These are the activations of a small neural network, seen along a few directions. Each row is one input.
Each table varies a few parts of the input and shows all the possible inputs, shuffled.
A made-up example of a description, with smaller parts first: one of 8 places around a ring, together with either a single point or one of 11 places along a line or (one of 3 separate values, together with one of 4 places along a line).
Shared parts are said once, and a part with two or three values counts as separate values.

Other details of the inputs vary at random and push rows far along two fixed directions, the same in every table; ignore that.

A family of inputs:
r1: [-.46,-.33,-.08,.46,-.13,-.02,.08,.07,.07,-.24,.02,-.10]
r2: [.30,-.29,.21,-.03,.17,.22,.14,-.23,-.29,.22,.46,.25]
r3: [-.12,.27,-.30,-.12,-.15,-.03,-.18,.20,.19,.13,-.33,.08]
r4: [.34,.22,.06,-.29,.13,-.08,.06,-.24,-.25,.23,.05,.19]
r5: [.25,.32,.36,-.13,.08,.02,-.14,-.30,-.13,.28,.26,-.05]
r6: [-.08,.26,-.24,-.09,-.15,-.03,-.24,.25,.23,.01,-.33,.01]
r7: [-.12,.29,-.32,-.15,-.11,-.08,-.12,.20,.20,.03,-.37,.05]
r8: [.30,.33,.40,-.24,.17,-.13,-.02,-.33,-.13,.16,.19,-.13]
r9: [.17,-.13,.49,.06,.13,.07,.16,-.40,-.42,.05,.52,-.08]
r10: [-.04,.26,-.23,-.15,-.10,-.09,-.18,.21,.25,-.04,-.37,-.05]
r11: [-.23,-.40,-.15,.22,-.12,.07,.11,.25,.09,-.31,-.10,-.14]
r12: [.10,-.31,.11,.08,.01,.11,.15,-.14,-.37,-.03,.28,.15]
r13: [.00,.76,-.17,-.22,.05,-.31,-.33,.08,.51,.13,-.43,-.08]
r14: [-.28,.12,.05,.04,-.09,-.11,-.07,.09,.24,-.20,-.19,-.37]
r15: [.03,-.28,.05,.08,.00,.10,.19,-.14,-.42,.06,.25,.21]
r16: [.44,.14,.13,-.31,.25,.02,.04,-.18,-.02,.24,.12,.14]
r17: [-.28,-.80,-.03,.32,-.01,.17,.37,.10,-.09,-.35,.17,-.07]
r18: [-.36,-.36,-.23,.18,-.15,-.01,.19,.17,-.06,-.27,-.17,-.05]
r19: [.40,.13,.10,-.27,.21,.10,-.01,-.14,-.03,.27,.19,.20]
r20: [-.33,-.36,-.17,.26,-.23,.10,.02,.22,-.01,-.21,-.08,-.03]
r21: [-.48,-.34,-.08,.45,-.09,-.07,.16,.07,.06,-.35,-.01,-.14]
r22: [-.01,.23,-.22,-.07,-.10,.02,-.23,.31,.32,.02,-.29,-.02]
r23: [.47,.17,.15,-.25,.17,.00,-.01,-.16,-.12,.20,.11,.11]
r24: [-.26,.28,.01,.01,-.13,-.07,-.21,.14,.30,-.09,-.24,-.30]
r25: [-.02,.28,-.20,-.17,-.08,-.13,-.15,.18,.25,-.06,-.40,-.07]
r26: [.43,.16,.11,-.20,.13,.08,-.07,-.11,-.13,.23,.18,.18]
r27: [-.18,.28,-.11,.02,.01,-.26,-.08,.05,.32,-.11,-.29,-.14]
r28: [-.29,-.77,-.02,.45,-.16,.23,.23,.16,-.20,-.30,.22,-.03]
r29: [.39,.12,.10,-.24,.19,.12,-.04,-.12,-.05,.31,.20,.22]
r30: [-.05,-.26,.21,.30,.09,.00,.16,-.27,-.30,-.02,.38,.08]
Each input here is: one of 5 places along a line, together with either one of 2 separate values or one of 4 places along a line.
The inputs of r2 and r29 match in every part but the place on the line of 5. If r28 is changed in the same way as r2 into r29, which row does it become?
> r22
Change only the place on the line of 4 in r25. List by row number the other rows that result.
> r4, r16, r23
Which other rows agree with r26 in the place on the line of 5? List them by row number.
> r7, r9, r12, r19, r21

A family of inputs:
r31: [.39,.21,.40,-.45,.25,.06,.02,-.48,-.23,.26,.39,.05]
r32: [.17,.62,-.11,-.13,.03,-.22,-.19,-.14,.14,.05,-.20,-.04]
r33: [.32,.32,-.24,-.44,-.05,-.09,-.14,.05,.27,.26,-.36,.12]
r34: [.25,-.20,.13,.05,.13,.29,.23,-.04,-.28,.15,.38,.28]
r35: [-.04,.39,.08,-.22,-.02,-.12,-.21,.09,.42,.18,-.12,-.20]
r36: [.14,-.65,.01,.03,.20,.15,.41,-.09,-.37,.00,.40,.13]
r37: [.46,.84,-.19,-.46,.02,-.06,-.54,.04,.15,.51,-.16,.24]
r38: [-.01,-.47,-.13,.08,.05,.14,.33,.23,-.18,-.12,.04,.00]
r39: [.06,-.24,.33,.19,.11,.02,.20,-.42,-.27,.12,.55,.01]
r40: [-.16,-.08,-.12,-.06,-.14,.05,-.04,-.05,-.09,.09,-.02,.16]
r41: [-.35,-.02,-.33,.10,-.33,.00,-.16,.29,.09,-.20,-.29,.03]
r42: [.04,-.09,-.31,-.05,-.23,-.06,-.04,.27,.15,-.17,-.37,.01]
r43: [-.34,-.03,-.18,.25,-.03,-.16,.04,.00,.23,-.30,-.26,-.14]
r44: [.40,.03,.15,-.13,.19,.15,-.11,-.29,-.36,.40,.36,.39]
r45: [.14,.50,.14,-.23,.08,-.13,-.32,.07,.41,.17,-.15,-.09]
r46: [-.05,-.23,-.13,.09,.05,.21,.13,.12,.09,.01,.12,.18]
r47: [-.26,-.45,.25,.24,.08,-.13,.41,-.28,-.44,-.12,.37,-.01]
r48: [-.31,-.27,-.13,.16,-.24,.15,.08,.13,-.18,-.09,-.09,.06]
r49: [.62,.31,.43,-.18,.21,-.03,-.20,-.39,-.27,.32,.36,.05]
r50: [-.38,-.45,-.33,.39,-.19,.18,.12,.47,.18,-.44,-.10,-.01]
r51: [-.07,-.20,-.29,-.03,.10,-.01,.04,.33,.21,-.15,-.26,.04]
r52: [.12,.95,.00,-.39,.07,-.32,-.23,.03,.20,.31,-.39,-.03]
r53: [.11,.41,.08,-.12,-.05,-.10,-.27,.13,.25,.05,-.07,-.19]
r54: [-.28,.19,-.02,.03,.05,-.30,-.04,.07,.13,-.13,-.26,-.04]
r55: [-.32,-.02,-.02,.29,-.16,.00,.06,.11,.14,-.16,-.08,-.25]
r56: [-.33,-.06,-.26,.06,-.20,.01,-.16,.20,.13,-.10,-.31,.12]
r57: [.29,.03,.32,.14,.09,-.02,.03,-.33,-.34,.09,.50,.04]
r58: [-.21,-.04,-.23,.08,-.18,.15,-.08,.26,.03,.06,-.16,.02]
r59: [-.35,-.49,-.21,.25,-.13,.18,.08,.09,-.09,-.04,.11,.04]
r60: [.06,-.21,.33,.18,.11,-.14,.28,-.33,-.63,-.09,.46,.08]
r61: [-.45,-.58,.08,.23,-.06,.10,.19,.06,.00,-.54,.04,-.24]
r62: [-.28,-.04,-.07,-.01,-.12,.01,-.07,.17,.16,-.41,-.15,-.31]
r63: [.05,-.23,.19,.16,.16,-.05,.31,-.52,-.35,.01,.40,.03]
r64: [.58,-.03,.04,-.25,.25,.04,.10,-.11,-.35,.17,.30,.25]
r65: [.09,.02,.23,.02,.11,-.07,-.18,-.12,.10,.05,.00,-.09]
r66: [-.11,-.27,-.27,.03,-.25,.04,.12,.31,.13,-.15,-.41,-.05]
r67: [-.08,.02,-.23,.05,.02,.12,-.07,.31,.34,-.07,-.19,.19]
r68: [-.40,-.17,-.06,.21,-.12,-.07,-.09,.17,.38,-.18,-.26,-.37]
r69: [-.38,-.02,-.18,.30,-.11,-.06,.16,.07,.10,-.27,-.26,-.26]
r70: [.17,.63,.14,-.27,.01,-.05,-.26,.12,.32,.26,-.18,-.19]
r71: [-.12,-.42,.30,.09,.01,.23,.32,-.16,-.35,-.27,.31,-.19]
r72: [.48,.19,.46,-.13,.19,.07,-.05,-.37,-.28,.35,.29,-.01]
r73: [.27,.20,-.20,-.29,-.02,-.10,-.17,.12,.27,.10,-.42,.17]
r74: [.06,.10,.17,.12,.08,-.08,-.06,-.18,.05,.04,.15,.01]
Describe the family of inputs behind these rows.
> one of 4 separate values, together with either one of 5 places around a ring or one of 6 places along a line
The inputs of r49 and r65 match in every part but the choice among 4 separate values. If r64 is changed in the same way as r49 into r65, which row does it become?
> r51
Change only the place on the ring of 5 in r67. List by row number the other rows that result.
> r44, r51, r56, r73
Change only the choice among 4 separate values in r39. List by row number the other rows that result.
> r55, r57, r74
Change only the choice among 4 separate values in r45. List by row number the other rows that result.
> r35, r53, r70

A family of inputs:
r75: [.02,.17,-.26,-.05,-.14,-.02,-.24,.28,.19,.09,-.27,.10]
r76: [.35,.28,.16,-.08,.28,-.10,.01,-.15,.16,.14,.13,-.05]
r77: [-.38,-.19,-.07,.17,-.22,-.05,-.08,.29,.26,-.46,-.28,-.32]
r78: [.43,.35,-.02,-.26,.10,-.03,-.23,-.07,-.06,.41,.06,.33]
r79: [-.21,-.35,-.18,-.01,-.16,.14,.10,.37,.15,-.27,-.28,-.19]
r80: [.15,.09,.05,-.04,.13,-.14,.15,-.23,-.28,.05,.13,.19]
r81: [.16,.24,.23,-.13,.23,-.10,-.07,-.23,.10,.08,.15,.04]
r82: [-.26,-.09,-.14,.23,-.07,-.10,.00,.32,.42,-.36,-.30,-.37]
r83: [.17,-.58,.02,.10,.16,.13,.37,-.26,-.38,.00,.38,.32]
r84: [.18,.29,-.12,-.38,.01,.03,-.17,.24,.28,.12,-.34,-.06]
r85: [-.33,-.16,-.38,.24,-.13,-.02,-.06,.36,.28,-.13,-.22,.08]
r86: [-.21,-.22,-.13,.20,-.17,-.06,.17,.13,-.19,-.35,-.11,-.04]
r87: [.04,.59,-.02,-.27,.08,-.21,-.33,.06,.51,.04,-.34,-.10]
r88: [.25,.37,.02,-.08,.04,.07,-.31,-.05,.07,.30,.04,.20]
r89: [-.53,-.40,.03,.34,-.21,-.02,.20,.01,-.03,-.24,-.05,-.24]
r90: [.49,.10,.32,-.09,.20,-.01,.03,-.22,-.14,.11,.26,-.06]
r91: [-.17,-.57,-.23,.18,-.02,.08,.27,.07,-.06,-.21,-.02,.11]
r92: [-.45,-.49,.14,.37,-.10,.01,.30,-.14,-.17,-.18,.16,-.15]
r93: [-.05,.45,-.02,-.18,-.18,-.12,-.21,.04,.19,.13,-.32,-.15]
r94: [.28,.09,.22,-.27,.11,.20,.01,-.15,-.16,.28,.32,.10]
r95: [.30,-.15,.45,-.04,.17,.03,.07,-.36,-.38,.00,.43,.04]
r96: [-.06,-.20,.04,-.04,-.11,.25,.07,.14,-.08,-.05,.12,-.08]
r97: [-.42,.03,-.16,.16,-.29,-.07,-.18,.25,.29,-.28,-.34,-.36]
r98: [-.27,-.22,-.08,.30,-.01,-.09,.12,.23,.34,-.35,-.15,-.33]
r99: [-.40,-.18,-.22,.39,-.13,.10,-.08,.25,.25,-.15,-.08,.01]
r100: [-.25,-.59,.25,.37,-.03,.05,.22,-.23,-.34,-.23,.40,-.16]
r101: [.28,.20,-.08,-.14,.09,-.03,-.15,-.01,.00,.31,.05,.29]
r102: [-.02,-.45,.19,.08,-.04,.29,.22,-.02,-.29,-.06,.37,-.03]
r103: [.29,.25,.17,-.32,.16,.15,-.04,-.12,-.04,.34,.26,.12]
r104: [-.71,.11,-.46,.19,-.23,-.19,-.06,.39,.40,-.31,-.60,-.24]
r105: [.39,.58,.22,-.39,.20,-.14,-.29,-.21,.15,.22,-.01,.03]
r106: [.21,-.57,.03,.04,.10,.14,.31,-.24,-.43,.00,.32,.28]
r107: [.17,.60,-.03,-.28,.01,-.14,-.21,-.09,-.07,.25,-.18,.08]
r108: [-.19,-.45,.27,.27,-.10,.06,.28,-.23,-.38,-.08,.27,-.11]
r109: [.03,-.12,.05,.15,-.04,-.02,.05,.15,.08,-.25,-.04,-.28]
r110: [-.16,-.26,-.02,.25,.05,-.08,.31,-.10,-.27,-.20,.16,.12]
r111: [.18,.47,.00,-.25,-.01,-.09,-.15,-.11,-.18,.20,-.09,.07]
r112: [.43,.49,.19,-.43,.23,.12,-.10,-.18,.02,.47,.26,.19]
r113: [.46,.14,-.06,-.35,.07,.06,-.05,-.11,-.14,.24,.00,.27]
r114: [-.24,.25,-.04,.02,-.06,-.14,-.02,-.03,.26,.09,-.18,-.10]
r115: [-.30,-.71,.29,.45,.03,.06,.33,-.29,-.40,-.25,.51,-.12]
r116: [.09,.21,-.07,-.08,.02,-.18,.03,-.07,-.13,.00,-.08,.12]
r117: [.20,.52,-.12,-.26,-.02,-.21,-.14,.02,.02,.09,-.26,.08]
r118: [.16,-.09,.02,-.19,.19,.09,.13,.04,.06,.10,.04,.06]
r119: [-.09,-.73,.07,.13,.03,.21,.36,.05,-.23,-.22,.17,-.05]
r120: [.18,.12,-.05,-.33,.15,.04,-.02,.11,.19,.14,-.16,.01]
r121: [.30,.41,.03,-.11,.00,.07,-.33,-.01,.06,.30,.01,.18]
r122: [-.40,.24,-.21,.05,-.24,-.15,-.30,.31,.47,-.19,-.47,-.38]
r123: [.16,-.11,.26,.02,.14,.00,.21,-.44,-.62,.15,.42,.19]
r124: [-.12,-.07,-.06,.24,-.04,.11,-.11,.06,.07,.02,.06,.10]
r125: [-.50,.14,-.20,.18,-.12,-.16,-.14,.19,.49,-.19,-.31,-.29]
r126: [.07,.24,-.37,-.25,-.09,-.03,-.18,.24,.30,.03,-.47,.09]
r127: [.11,.07,-.17,-.05,-.12,.04,-.17,.18,.02,.07,-.11,.14]
r128: [.11,-.09,.23,.08,.21,-.01,.26,-.45,-.54,.17,.46,.23]
r129: [.07,-.02,.03,.13,-.10,.18,-.15,.03,-.10,.07,.12,.11]
The inputs of r128 and r107 match in every part but one. If r85 is changed in the same way as r128 into r107, which row does it become?
> r75
The inputs of r99 and r129 match in every part but one. If r76 is changed in the same way as r99 into r129, which row does it become?
> r109
Describe the family of inputs behind these rows.
> one of 5 places along a line, together with either one of 5 places around a ring or one of 6 places along a line
Change only the place on the line of 5 in r114. List by row number the other rows that result.
> r89, r92, r93, r108
A walk changes only the place on the ring of 5. It starts at r79 and steps to r96. List the rest of the walk in order.
> r129, r127, r113
Which other rows agree with r115 in the place on the line of 5? List them by row number.
> r80, r87, r91, r92, r98, r101, r103, r104, r120, r124
